Questions about the row below.
1) Read off the first entry from the left.
2) Read off the entry just right of 111.
[111 112 116  99]
1) 111
2) 112

m = [131 122 129 122 138 138 121 151 137 131 134 120 142 139 136]
Give the entry just left of the centre entry.
A: 121
Give the last entry.
A: 136
Give the 2nd entry from the left.
A: 122
Give the 2nd entry from the right.
A: 139
The second largest entry: 142

W =
[[134 134 135 136 135]
 [126 126 127 127 126]
 [126 126 126 126 126]
 [133 134 134 134 134]
 [126 127 127 127 127]
 [136 137 136 134 136]
 [133 134 133 132 134]
 [126 126 126 127 126]
 [135 135 137 139 136]
 [129 129 129 129 129]
 [126 127 127 127 126]
 [137 137 139 141 139]
 [144 145 147 153 146]
 [126 126 126 127 126]]
Indices start at 0.
Read off the maximum.
153
Read off the entry in the top-right corner.
135
Read off the entry just right of the largest entry.
146
Read off the entry in row 2 and column 0.
126
Read off the top-left entry.
134
Read off the entry at row 2, column 2.
126
The entry at row 1, column 1 -> 126
Read off the bottom entry of the column that holds the largest entry.
127
The entry in the bottom-right corner: 126
The entry in row 0 and column 1 is 134
Read off the bottom-left entry.
126
Read off the entry at row 0, column 2.
135
Read off the entry at row 2, column 1.
126
Read off the entry at row 1, column 0.
126

Questions about the table below. Counting starts at 0.
1) The entry at row 2, column 0?
2) The entry in the top-left corner?
3) The entry at row 0, column 2?
4) The entry in row 0 and column 1?
5) The entry just right of the largest entry?
6) The entry in row 1 and column 0?
7) The entry in the bottom-right corner?
8) The entry just left of the centre entry?
[[127 127 127 128 127]
 [131 130 131 130 132]
 [127 127 127 127 127]
 [127 128 127 128 127]
 [131 129 132 131 132]
 [127 127 127 128 127]
 [130 128 136 135 136]
 [131 129 136 133 134]
 [127 127 127 128 127]
 [133 138 125 125 128]
 [129 129 129 128 129]
 [127 127 127 128 127]
 [135 140 127 124 128]
 [137 155 122 120 125]
 [127 128 127 128 127]]
1) 127
2) 127
3) 127
4) 127
5) 122
6) 131
7) 127
8) 129

[132 127 121 128 127 120 105 127 134 126]
The entry just left of 120 is 127
The 2nd entry from the left -> 127
The fourth entry: 128

[[133 112 133 105 106 133 111 123 133]
 [128 134 129 149 144 129  99 127 129]]
Indices start at 0.
The entry just right of 123 is 133
The top entry of the column that holds the smallest entry is 111
Which number is the entry in row 0 and column 0?
Answer: 133
Which number is the bottom-left entry?
Answer: 128
Which number is the entry just left of the smallest entry?
Answer: 129
The entry in row 0 and column 1: 112

Questions about the grid below. Indices start at 0.
1) Which number is the entry just left of the smallest entry?
2) Which number is the entry just right of the centre entry?
3) Which number is the entry at row 1, column 2?
4) Which number is the top entry of the column that holds the smallest entry?
5) Which number is the entry directly above 102?
6) Which number is the entry at row 2, column 0?
7) Which number is the entry at row 1, column 0?
8) Which number is the top entry of the column that holds the largest entry?
[[117 133 132 141 137 121 136 129 117]
 [121 129 115 104 136 129 126 104 111]
 [113 131 130 146 140 129 139 136 113]
 [114 131 126 139 133 134 137 137 115]
 [114 135 126 146 130 129 137 135 115]
 [111 128 127 138 131 131 135 137 115]
 [125 113 114 108 136 128 129 106 113]
 [125 136 111 107 140 128 129 116 122]
 [120 128 116 103 137 126 128 102 112]
 [123 134 130 134 135 112 122 128 115]
 [125 134 112 103 130 124 129 118 119]
 [114 135 127 147 131 129 135 134 114]
 [120 135 134 141 139 119 135 127 116]]
1) 128
2) 128
3) 115
4) 129
5) 116
6) 113
7) 121
8) 141

Read these off the grid that follows. Counting starts at 0.
1) Give the maximum.
2) Give the bottom-left entry.
3) Give the entry at row 1, column 0.
4) Give the entry in row 2 and column 1.
5) Give the entry in the bottom-right corner.
6) Give the entry at row 0, column 2.
7) Give the entry in row 0 and column 0.
8) Give the bottom entry of the column that holds the largest entry.
[[127 123 123 146 126 128 128 128 117 128 128]
 [127 124 121 146 126 127 133 128 115 129 130]
 [125 123 129 146 126 131 131 107 124 132 128]
 [126 128 128 146 126 131 128 107 122 132 130]
 [126 123 126 146 126 130 131 128 128 131 130]
 [127 128 123 147 126 129 133 128 128 130 130]
 [129 124 120 145 126 127 133 112 114 129 132]
 [128 123 130 146 126 128 131 107 128 132 130]
 [126 123 128 146 126 129 128 108 118 130 128]
 [126 128 127 146 128 131 132 128 121 131 128]
 [128 124 121 146 126 127 133 110 115 129 131]
 [126 123 128 128 126 130 128 128 128 131 130]
 [128 128 128 146 126 127 133 109 128 128 131]
 [128 124 120 145 126 127 133 111 114 129 131]]
1) 147
2) 128
3) 127
4) 123
5) 131
6) 123
7) 127
8) 145

Questions about the grid below.
1) Read off the entry in the bottom-left corner.
2) Read off the 2nd entry, reading row by row.
3) Read off the fifth-last entry, reading row by row.
4) Read off the top-left entry.
5) Read off the largest entry in the first column.
6) Read off the entry in the bottom-right corner.
7) Read off the largest entry in the last column.
8) Read off the entry directly below 113.
[[147 124 121 151 115 130 123 110 120]
 [149 131 130 154 123 131 120 114 121]
 [148 133 131 151 121 132 125 115 120]
 [148 132 130 152 124 130 123 115 121]
 [145 131 135 133 122 132 125 112 125]
 [141 128 121 138 114 126 120 114 125]
 [141 128 125 134 118 131 123 113 128]
 [148 127 122 141 117 128 119 112 123]]
1) 148
2) 124
3) 117
4) 147
5) 149
6) 123
7) 128
8) 112

grid =
[[155, 131, 128, 128, 141, 108, 115, 136, 129, 146, 149, 149, 150, 149, 150],
 [138, 157, 133, 128, 139, 109, 114, 140, 128, 128, 128, 129, 145, 149, 150],
 [129, 147, 150, 130, 135, 108, 116, 105, 128, 128, 135, 149, 149, 149, 150],
 [128, 128, 130, 151, 134, 118, 122, 126, 128, 128, 128, 128, 128, 129, 144]]
Counting starts at 0.
Report the entry just left of 146.
Answer: 129
The entry in the bottom-left corner is 128
The entry in row 0 and column 1 -> 131
Report the entry directly below 147.
Answer: 128
Report the entry just left of 114.
Answer: 109
The entry in row 0 and column 0 is 155
Report the minimum.
Answer: 105
The entry just left of the smallest entry -> 116
The entry at row 1, column 0 is 138
Report the entry just left of 134.
Answer: 151
Report the entry directly above 116.
Answer: 114
The entry just right of the smallest entry -> 128
The largest entry is 157
The entry directly above the smallest entry -> 140
Report the entry at row 0, column 2.
Answer: 128
The bottom-right entry -> 144
The entry at row 2, column 0: 129
The top entry of the column that holds the smallest entry is 136
The entry at row 2, column 1: 147
The bottom entry of the column that holds the smallest entry is 126
The entry just right of 147: 150
Report the entry just right of 145.
Answer: 149
The entry in row 1 and column 2: 133
Report the entry in the top-right corner.
Answer: 150
